a =
[[125 135 140 112 110]
 [141 115 132 130 120]
 [107 129 108 128 141]
 [123 128 143 142 109]
 [145 114 137 123 112]
 [125 131 119 149 121]
 [128 112 140 123 108]
 [123 113 138 123 139]
 [131 132 124 116 116]
 [137 114 120 139 142]
 [146 107 127 143 141]
 [123 136 119 123 116]]
Rows and columns are counted from 1.
(1, 1) -> 125
(11, 2) -> 107
(8, 2) -> 113
(8, 4) -> 123
(7, 3) -> 140
(2, 1) -> 141
(10, 3) -> 120
(8, 1) -> 123
(8, 5) -> 139
(3, 1) -> 107
(11, 3) -> 127
(2, 2) -> 115
(12, 5) -> 116
(6, 3) -> 119
(10, 2) -> 114
(3, 2) -> 129
(11, 1) -> 146
(9, 5) -> 116
(2, 3) -> 132
(4, 5) -> 109
(1, 5) -> 110
(10, 1) -> 137

X =
[[123 125 150 116]
 [127 115 115 134]
 [109 141 148 107]
 [141 110 107 126]
 [129 115 111 144]
 [145 134 142 108]
 [123 141 118 126]]
Rows and columns are counted from 1.
row 1 col 1	123
row 1 col 4	116
row 7 col 3	118
row 2 col 3	115
row 4 col 3	107
row 7 col 1	123
row 5 col 1	129
row 3 col 1	109
row 2 col 1	127
row 3 col 4	107
row 1 col 2	125
row 4 col 2	110

data =
[[134, 120, 134, 138, 133, 125, 124, 131, 125, 133, 129, 109, 128, 111],
 [139, 118, 125, 130, 130, 117, 125, 141, 132, 133, 132, 99, 128, 124],
 [143, 139, 140, 135, 127, 141, 111, 129, 129, 143, 123, 135, 143, 137],
 [104, 131, 127, 118, 124, 140, 133, 124, 115, 151, 133, 139, 114, 118],
 [116, 137, 128, 127, 123, 135, 126, 130, 129, 148, 135, 136, 128, 129],
 [127, 139, 128, 137, 126, 125, 125, 125, 144, 120, 130, 145, 144, 137],
 [121, 126, 125, 128, 116, 113, 119, 137, 127, 141, 140, 118, 130, 119],
 [108, 139, 123, 143, 118, 118, 128, 131, 135, 121, 136, 132, 132, 123],
 [145, 132, 132, 130, 123, 127, 116, 142, 124, 144, 130, 110, 128, 139],
 [130, 130, 139, 143, 129, 121, 130, 136, 132, 123, 139, 142, 132, 134],
 [116, 120, 127, 137, 131, 118, 142, 146, 132, 117, 138, 122, 117, 125],
 [131, 126, 126, 117, 138, 127, 146, 115, 134, 127, 136, 140, 123, 133],
 [136, 119, 136, 121, 129, 136, 115, 131, 118, 138, 118, 128, 134, 123],
 [155, 127, 137, 134, 133, 119, 123, 118, 130, 115, 128, 131, 139, 136]]
Indices start at 1.
(1, 1) -> 134
(12, 1) -> 131
(14, 12) -> 131
(4, 4) -> 118
(7, 6) -> 113
(14, 10) -> 115
(14, 4) -> 134
(13, 7) -> 115
(11, 5) -> 131
(10, 9) -> 132
(4, 3) -> 127
(1, 7) -> 124
(1, 13) -> 128
(10, 12) -> 142
(14, 8) -> 118
(13, 10) -> 138
(12, 9) -> 134
(5, 1) -> 116
(7, 3) -> 125
(13, 12) -> 128
(3, 10) -> 143
(10, 8) -> 136
(12, 13) -> 123
(12, 10) -> 127
(11, 13) -> 117
(3, 5) -> 127
(6, 12) -> 145
(9, 9) -> 124
(13, 5) -> 129
(11, 1) -> 116
(12, 4) -> 117
(8, 13) -> 132
(13, 13) -> 134
(5, 4) -> 127
(4, 7) -> 133
(6, 11) -> 130
(13, 3) -> 136
(1, 6) -> 125

m =
127	129	136	136	119	137	127	117	132
116	134	123	130	128	131	132	125	129
131	154	140	118	134	121	127	143	131
129	116	131	115	104	106	128	127	134
123	133	122	123	116	125	121	128	139
121	142	139	133	121	117	119	121	137
132	131	117	127	121	135	129	114	115
120	116	118	128	134	128	124	124	134
114	133	132	115	127	133	116	121	134
121	124	136	133	114	127	139	155	122
143	121	132	143	132	107	131	139	138
129	113	120	122	135	130	117	138	133
106	122	129	126	122	127	146	136	120
116	120	111	120	137	131	115	130	127
Indices start at 1.
row 1 col 1: 127
row 12 col 8: 138
row 14 col 6: 131
row 13 col 1: 106
row 9 col 6: 133
row 12 col 7: 117
row 9 col 9: 134
row 2 col 3: 123
row 4 col 6: 106
row 4 col 2: 116
row 1 col 8: 117
row 6 col 1: 121
row 2 col 4: 130
row 10 col 7: 139
row 9 col 2: 133
row 4 col 7: 128
row 14 col 4: 120
row 9 col 1: 114
row 14 col 1: 116
row 9 col 7: 116
row 11 col 7: 131
row 3 col 8: 143
row 14 col 7: 115
row 7 col 4: 127
row 14 col 3: 111
row 6 col 5: 121
row 4 col 5: 104
row 1 col 5: 119
row 4 col 3: 131
row 8 col 5: 134
row 8 col 4: 128
row 12 col 5: 135
row 5 col 2: 133
row 13 col 6: 127
row 5 col 1: 123

grid =
[[124 135 125 123 136 135 136 135 122 122 123]
 [123 127 132 122 129 127 131 127 123 124 122]
 [129 128 130 129 129 129 129 129 129 129 129]
 [120 137 122 119 139 138 139 137 118 117 118]
 [139 124 135 140 122 123 122 124 140 139 140]
 [143 112 145 145 111 112 112 113 146 148 146]
 [112 148 113 110 150 149 150 148 108 106 108]
 [121 137 123 120 138 137 138 136 119 119 120]
 [131 120 138 131 120 120 122 120 133 135 132]
 [135 116 141 135 116 116 118 116 137 139 137]
 [134 127 132 134 126 127 126 127 134 133 134]
 [122 138 122 121 139 139 139 138 120 119 120]
 [135 120 138 136 119 119 121 120 136 138 136]]
Indices start at 1.
(1, 1) = 124
(1, 7) = 136
(13, 2) = 120
(12, 10) = 119
(3, 11) = 129
(9, 8) = 120
(4, 6) = 138
(1, 11) = 123
(3, 2) = 128
(5, 4) = 140
(7, 11) = 108
(12, 4) = 121
(12, 2) = 138
(3, 10) = 129
(8, 10) = 119
(6, 7) = 112
(3, 6) = 129
(8, 8) = 136
(10, 9) = 137
(7, 1) = 112
(1, 4) = 123
(1, 6) = 135
(3, 4) = 129
(11, 7) = 126
(6, 3) = 145
(9, 10) = 135
(8, 5) = 138
(2, 1) = 123
(5, 10) = 139
(3, 3) = 130
(13, 9) = 136
(2, 8) = 127
(1, 3) = 125
(1, 8) = 135
(7, 8) = 148
(4, 10) = 117
(10, 2) = 116

arr =
[[124 121 135 133 113 107 150 135 142 121 121 122 122 131]
 [101 126 139 119 133 127 137 143 110 137 132 142 132 120]
 [115 134 134 118 136 134 124 136 107 133 137 137 128 129]
 [152 142 130 120 124 111 143 116 138 137 135 113 126 133]
 [128 118 123 120 113 146 120 129 142 124 139 143 131 133]
 [128 135 135 118 119 116 138 136 128 125 137 125 116 146]]
Rows and columns are counted from 1.
row 1 col 1 => 124
row 6 col 3 => 135
row 3 col 9 => 107
row 5 col 7 => 120
row 6 col 7 => 138
row 4 col 11 => 135
row 1 col 10 => 121
row 5 col 4 => 120
row 6 col 4 => 118
row 3 col 2 => 134
row 5 col 9 => 142
row 5 col 12 => 143
row 2 col 10 => 137
row 1 col 7 => 150
row 3 col 13 => 128
row 3 col 8 => 136
row 2 col 13 => 132
row 2 col 4 => 119
row 2 col 5 => 133
row 5 col 2 => 118
row 1 col 12 => 122
row 3 col 6 => 134
row 3 col 11 => 137
row 4 col 13 => 126
row 6 col 8 => 136

A =
150,124,135,149
129,128,138,132
106,135,105,105
148,123,150,157
157,99,142,155
129,152,138,130
152,104,144,151
100,147,110,102
Indices start at 1.
row 1 col 1 -> 150
row 5 col 1 -> 157
row 8 col 4 -> 102
row 5 col 4 -> 155
row 3 col 2 -> 135
row 2 col 4 -> 132
row 1 col 3 -> 135
row 4 col 3 -> 150
row 8 col 1 -> 100
row 7 col 3 -> 144
row 2 col 3 -> 138

M =
[[125 140 115 111 141 130]
 [129 127 119 104 112 140]
 [139 140 153 133 121 140]
 [128 136 129 138 129 120]]
Rows and columns are counted from 1.
(1, 1) = 125
(2, 4) = 104
(2, 1) = 129
(4, 1) = 128
(2, 6) = 140
(4, 4) = 138
(1, 3) = 115
(1, 2) = 140

W =
142  143  142  142  141  130  142  121  131  141  142  139
148  149  147  147  147  122  147  117  122  148  147  146
128  128  128  127  129  122  128  134  121  130  128  133
110  108  110  112  108  152  111  148  156  108  110  108
138  138  137  137  138  124  137  125  124  138  138  139
Rows and columns are counted from 1.
(1, 1): 142
(1, 12): 139
(2, 1): 148
(4, 2): 108
(3, 8): 134
(5, 10): 138
(1, 10): 141
(2, 9): 122
(3, 7): 128
(1, 11): 142
(1, 8): 121
(4, 3): 110
(4, 11): 110
(2, 2): 149
(3, 5): 129
(5, 2): 138
(3, 10): 130
